These are the activations of a small neural network, seen along a few directions. Each row is one input.
In each table, some parts of the input vary, and every possible input appears once, in random order.
A made-up example of a description, with smaller parts first: line(6) and (point or ring(9) or (values(2) and ring(8))).
Shared parts are said once, and a part with two or three values counts as separate values.
(in the rows, 100 means zero)

Other details of the inputs shift rows strongly along two fixed directions, in all tables alike. That doesn't count.

A family of inputs:
R1: [148, 125, 136,  65, 107, 129, 113,  75,  81,  91,  92, 107]
R2: [100,  92, 119, 150, 148, 107,  94,  26,  91,  58, 141, 109]
R3: [148, 128, 130,  63, 109, 128, 115,  74,  85,  90,  97, 102]
R4: [113,  93, 112, 143, 153, 107,  99,  29,  95,  67, 149, 109]
R5: [ 99,  95,  73,  79,  68,  93, 107, 135, 112, 115,  70,  95]
R6: [161, 117, 109,  56,  95, 139, 124,  74,  83,  72,  81, 111]
R7: [ 98, 103,  94,  79,  87,  78, 110, 153, 107, 110,  76,  90]
R8: [ 92, 106,  96,  81,  84,  78, 109, 152, 105, 104,  72,  88]
R9: [ 82, 103,  85,  73,  83, 103, 110, 139, 102, 131,  79,  87]
R10: [ 81, 100,  76,  76,  80,  93, 109, 141,  97, 108,  73,  93]
R11: [106,  97, 118, 122, 143, 130,  60,  30,  95,  72, 144,  83]
R12: [123, 104, 127, 123, 141, 112,  59,  31, 104,  79, 148,  86]
R13: [139, 127, 122,  72, 103, 117, 114,  74,  77,  60,  85, 102]
R14: [138, 115, 125,  61, 111, 146, 116,  75,  73,  91,  92, 106]
R15: [ 58,  81, 112, 143, 114,  75,  46, 105, 124, 110, 122,  74]
R16: [144, 126, 117,  63,  94, 146, 121,  65,  89,  80,  81,  90]
R17: [ 87, 112,  71, 106,  80,  92, 140, 138, 100, 126,  87, 128]
R18: [ 78, 119,  70, 110,  77,  91, 142, 135,  99, 117,  81, 117]
R19: [ 59,  68,  77, 156, 103,  67,  86,  90, 116, 110, 146, 103]
R20: [ 93, 109, 105,  78,  87,  88, 110, 149, 110, 127,  78,  82]
R21: [ 96,  96,  88,  76,  69, 104, 104, 133, 115, 135,  73,  94]
R22: [ 83, 102,  92,  82,  63, 104, 104, 129, 111, 122,  62,  86]
R23: [106,  95, 114, 146, 150, 107,  98,  27,  93,  61, 145, 107]
R24: [ 71,  72, 114, 139, 118,  76,  44, 109, 124, 124, 128,  87]
R25: [ 48,  69,  84, 160,  97,  68,  83,  88, 111, 101, 136, 103]
R26: [100,  99,  97,  78,  87,  79, 107, 155, 106, 113,  78,  99]
R27: [ 87, 111, 107,  80,  85,  88, 109, 148, 109, 121,  74,  79]
R28: [152, 128, 116,  64, 108, 117, 120,  77,  81,  69,  92, 103]
R29: [100,  87,  82,  80,  66,  95, 102, 137, 107, 119,  67, 108]
R30: [ 49,  88,  75, 174, 107,  77,  78,  91, 114, 106, 130, 112]
R31: [155, 124, 120,  62, 108, 119, 118,  79,  80,  72,  93, 111]
R32: [114,  84, 121, 144, 151, 109,  94,  31,  90,  72, 146, 123]
R33: [121,  91, 111, 126, 123, 123,  59,  26,  99,  52, 126,  94]
R34: [ 89,  93,  78,  73,  83,  94, 108, 144,  98, 117,  79, 104]
R35: [ 87, 104, 101,  84,  81,  79, 107, 151, 101, 101,  67,  90]
R36: [139, 134, 128,  68, 107, 126, 116,  71,  85,  81,  92,  91]
R37: [ 60,  67,  84, 156, 124,  66,  84,  96, 119, 116, 135, 111]
R38: [133, 132, 133,  72, 104, 126, 112,  70,  82,  78,  88,  93]
R39: [ 62,  79,  77, 169, 111,  78,  76,  96, 114, 120, 136, 126]
R40: [ 71, 104,  93,  77,  77, 104, 107, 136,  97, 122,  70,  87]
R41: [ 95, 104, 109,  77,  88,  89, 107, 151, 110, 130,  79,  90]
R42: [ 95,  93,  94,  79,  67, 105, 102, 133, 111, 136,  69, 100]
R43: [146, 130, 118,  66, 105, 118, 119,  76,  80,  63,  88, 100]
R44: [ 53,  71,  79, 158, 100,  67,  85,  89, 114, 104, 142, 100]
R45: [ 99,  95, 103,  80,  85,  80, 105, 155, 101, 114,  73, 104]
R46: [ 60,  87,  68, 169, 112,  75,  81,  93, 119, 115, 140, 112]
R47: [ 76,  99,  81,  78,  77,  94, 107, 140,  93, 105,  68,  96]
R48: [ 92,  98,  75,  81,  65,  93, 106, 134, 111, 108,  66,  92]
R49: [144, 111, 114,  60, 110, 137, 118,  79,  68,  73,  89, 115]
R50: [ 61,  60,  86, 157, 101,  69,  81,  92, 111, 115, 143, 116]
R51: [153, 119, 125,  66, 107, 119, 114,  79,  76,  74,  90, 116]
R52: [ 94, 101,  84,  78,  68, 103, 107, 131, 116, 132,  72,  86]
R53: [ 61,  70,  89, 131, 116,  90,  47,  98, 121, 127, 134,  88]
R54: [ 61,  64,  81, 154, 103,  68,  84,  92, 115, 114, 147, 111]
R55: [143, 119, 105,  58, 111, 135, 123,  78,  73,  69,  92, 102]
Description of these inputs: line(5) and (values(3) or (values(2) and line(4))).
The inputs of R9 and R11 match in every part but the line(5) part. If R55 is changed in the same way as R9 into R11, which row does it become?
> R10
The inputs of R41 and R24 match in every part but the line(5) part. If R34 is changed in the same way as R41 into R24, which row does it become?
> R49
Which other rows does R2 become when the values(3) part takes its other values? List them by row number.
> R25, R30
Which other rows does R17 become when the values(3) part takes its other values? List them by row number.
> R37, R54
Which other rows does R53 become when the line(4) part takes its other values? List them by row number.
> R3, R21, R41
Which other rows does R15 become when the values(2) part takes its other values? List them by row number.
> R35

A family of inputs:
R56: [ 77,  83, 106, 130, 103,  70,  61, 113, 123, 120, 123,  96]
R57: [ 69, 108,  63,  93,  53,  65, 136, 178, 105, 136,  57, 115]
R58: [121, 126,  98,  36,  70, 115, 188, 133,  70,  93,  50, 116]
R59: [117, 109, 103, 104, 119, 121, 116,  72,  76,  84, 112, 122]
R60: [ 75,  75,  86, 132,  87,  78,  56,  99, 119, 106, 108,  92]
R61: [123, 114, 109,  92, 110, 134, 102,  68,  96,  95, 112,  93]
R62: [ 76,  70,  85, 119, 113,  77,  56, 112, 113, 118, 120,  93]
R63: [ 91,  88,  94, 127, 110,  91, 105,  84, 102,  81, 119, 100]
R64: [ 93, 104, 112, 121, 111,  89,  82,  82, 105,  93, 108,  87]
R65: [ 82,  79,  84, 125, 104,  65,  56, 109, 121, 108, 116,  90]
R66: [ 63,  87,  97, 137, 111,  76,  69, 107, 121, 106, 108,  80]
R67: [ 86,  95, 113, 115, 120, 101,  83,  84,  97, 104, 112,  89]
R68: [127, 102, 109,  79, 122, 113,  93,  76,  90,  74, 105, 101]
R69: [ 96, 104,  98, 113, 102, 106,  79,  77, 113, 106, 119,  91]
R70: [ 95, 105,  95, 115, 100, 100,  77,  80, 107,  93, 115,  85]
R71: [122, 108, 108, 106, 105, 104, 124,  66,  86,  72, 112, 107]
R72: [ 84,  77,  88, 123, 105,  70,  57, 107, 127, 121, 119,  96]
R73: [ 58,  71,  97, 129, 106,  69,  57, 129, 114, 126, 122,  91]
R74: [130, 115, 127,  94, 111, 105,  96,  81,  89,  73, 108,  98]
R75: [122,  95, 111,  87, 106, 129,  93,  68,  83,  84, 101, 103]
R76: [129,  97, 113,  92, 104, 132,  96,  67,  95,  91, 102, 104]
R77: [ 56,  84,  97, 138, 100,  67,  65, 113, 130, 133, 112,  88]
R78: [138, 102, 113,  85, 121, 119,  96,  77,  97,  92, 109, 102]
R79: [ 66,  78, 102, 123, 111,  73,  60, 115, 114, 106, 121,  93]
R80: [139, 114, 132,  81, 115, 125, 111,  84,  88,  89, 105, 104]
R81: [132, 126, 102,  42,  70, 122, 190, 133,  77, 111,  55, 118]
R82: [138, 109, 116,  80,  94, 129, 105,  65,  92,  84,  93, 108]
R83: [ 88,  96,  96, 110, 110, 112,  78,  82,  99, 103, 120,  87]
R84: [ 82,  97, 111, 112, 120,  97,  83,  83, 102,  93, 109,  90]
R85: [ 55,  78,  96, 140, 107,  76,  66, 115, 128, 137, 115,  85]
R86: [133, 131, 103,  43,  63, 113, 188, 128,  79, 106,  54, 119]
R87: [133, 106, 110,  84, 100, 129, 103,  71,  89,  66,  89,  99]
R88: [111, 114, 106,  85, 111, 127,  99,  68,  90,  78, 108,  92]
R89: [ 69, 106,  68,  79,  65,  81, 142, 170,  97, 128,  57, 120]
R90: [ 65, 104,  61,  92,  58,  71, 139, 184, 107, 131,  53, 113]
R91: [127, 111, 125,  94, 117, 112,  98,  85,  91,  68, 106,  95]
R92: [ 70, 106,  66,  91,  54,  70, 138, 176, 111, 149,  60, 121]
R93: [118,  97, 110,  85, 105, 125,  93,  67,  88,  73,  98, 103]
R94: [114,  99, 109,  99, 116, 116, 124,  69,  77,  82, 117, 110]
R95: [134, 105, 107,  87, 120, 111,  94,  80,  95,  70, 102,  96]
R96: [ 80, 106,  71,  85,  64,  88, 145, 171, 103, 146,  61, 121]
R97: [119, 117, 104,  94, 109, 126, 100,  71,  95,  73, 105,  86]
What is each input in this table made of?
> ring(6) and (values(2) or ring(5))
The inputs of R78 and R62 match in every part but the ring(6) part. If R80 is changed in the same way as R78 into R62, which row does it become?
> R73
The inputs of R59 and R96 match in every part but the ring(6) part. If R94 is changed in the same way as R59 into R96, which row does it become?
> R81
Which other rows does R75 become when the ring(6) part takes its other values? List them by row number.
> R60, R76, R82, R87, R93
Which other rows agree with R60 in the ring(6) part? List them by row number.
> R57, R64, R65, R70, R71, R74

A family of inputs:
R98: [123, 109, 113,  85,  95, 123,  93,  80, 102,  99,  96,  91]
R99: [108, 107, 104,  98, 102, 121, 122,  77,  93,  91, 102,  98]
R100: [122, 110, 117,  93, 118, 108, 111,  91,  93,  98, 103, 108]
R101: [122, 115, 108,  84, 101, 121,  91,  82, 101,  97,  94,  92]
R102: [122, 110, 113,  69, 106, 118, 101,  99,  86,  82,  88,  93]
R103: [ 93, 107,  92,  74,  78,  78, 132, 171, 102, 125,  61, 107]
R104: [123, 105, 114,  68, 101, 113, 102,  94,  87,  79,  86,  93]
R105: [ 82,  72,  85, 151, 124,  82,  53,  74, 115,  95, 149, 103]
R106: [121, 106,  97,  91, 106, 115, 113,  83,  91,  97, 108, 113]
R107: [ 95,  88,  99, 127, 106, 112,  89,  67, 100,  96, 120, 110]
R108: [113, 114, 119,  95, 107,  97, 114,  89,  88,  78, 102, 100]
R109: [ 96,  93,  93, 127, 112, 104,  85,  75,  97,  83, 118, 110]
R110: [ 90,  85,  98, 137, 117,  92,  39,  74, 121,  92, 131,  83]
R111: [111, 115, 122,  96, 107, 110, 117,  86,  90,  95, 106, 100]
R112: [ 69,  87, 106, 154, 131,  79,  56,  74, 114, 104, 147,  92]
R113: [127, 109, 123,  85, 108, 113, 123,  94,  91, 100,  96, 109]
R114: [112, 118, 100,  87, 104, 121, 129,  84,  88,  90,  92, 101]
R115: [118, 108, 100,  89,  92, 113, 123,  84,  84,  78,  87, 115]
R116: [121, 105, 118,  69, 101, 126, 105,  91,  89,  95,  90,  93]
R117: [ 81, 115,  73,  66,  60,  89, 152, 170,  98, 122,  48,  99]
R118: [ 37,  73,  61, 136,  78,  66,  78, 143, 123, 144,  98, 105]
R119: [ 55,  78,  73, 112,  66,  58,  65, 154, 133, 135,  82,  82]
R120: [124, 100,  98,  91, 100, 105, 112,  84,  90,  82, 105, 112]
R121: [ 82,  71, 107, 152, 131,  69,  53,  80, 119,  92, 141,  98]
R122: [122, 100, 102,  92, 100, 118, 115,  81,  92,  99, 110, 112]
R123: [110, 107, 100,  97, 102, 108, 119,  79,  91,  75,  97,  98]
R124: [ 38,  70,  73, 112,  82,  62,  60, 161, 128, 151,  92,  83]
R125: [ 84, 123,  91,  64,  64,  78, 147, 179,  95, 125,  52, 100]
What is each input in this table made of?
> line(4) and (values(2) or ring(5))
The inputs of R125 and R111 match in every part but the line(4) part. If R105 is changed in the same way as R125 into R111, which row does it become?
> R122
Which other rows does R104 become when the line(4) part takes its other values? List them by row number.
> R102, R116, R124
Which other rows does R120 become when the ring(5) part takes its other values? List them by row number.
> R108, R115, R121, R123
Which other rows agree with R112 in the line(4) part? List them by row number.
> R100, R101, R106, R114, R118, R124
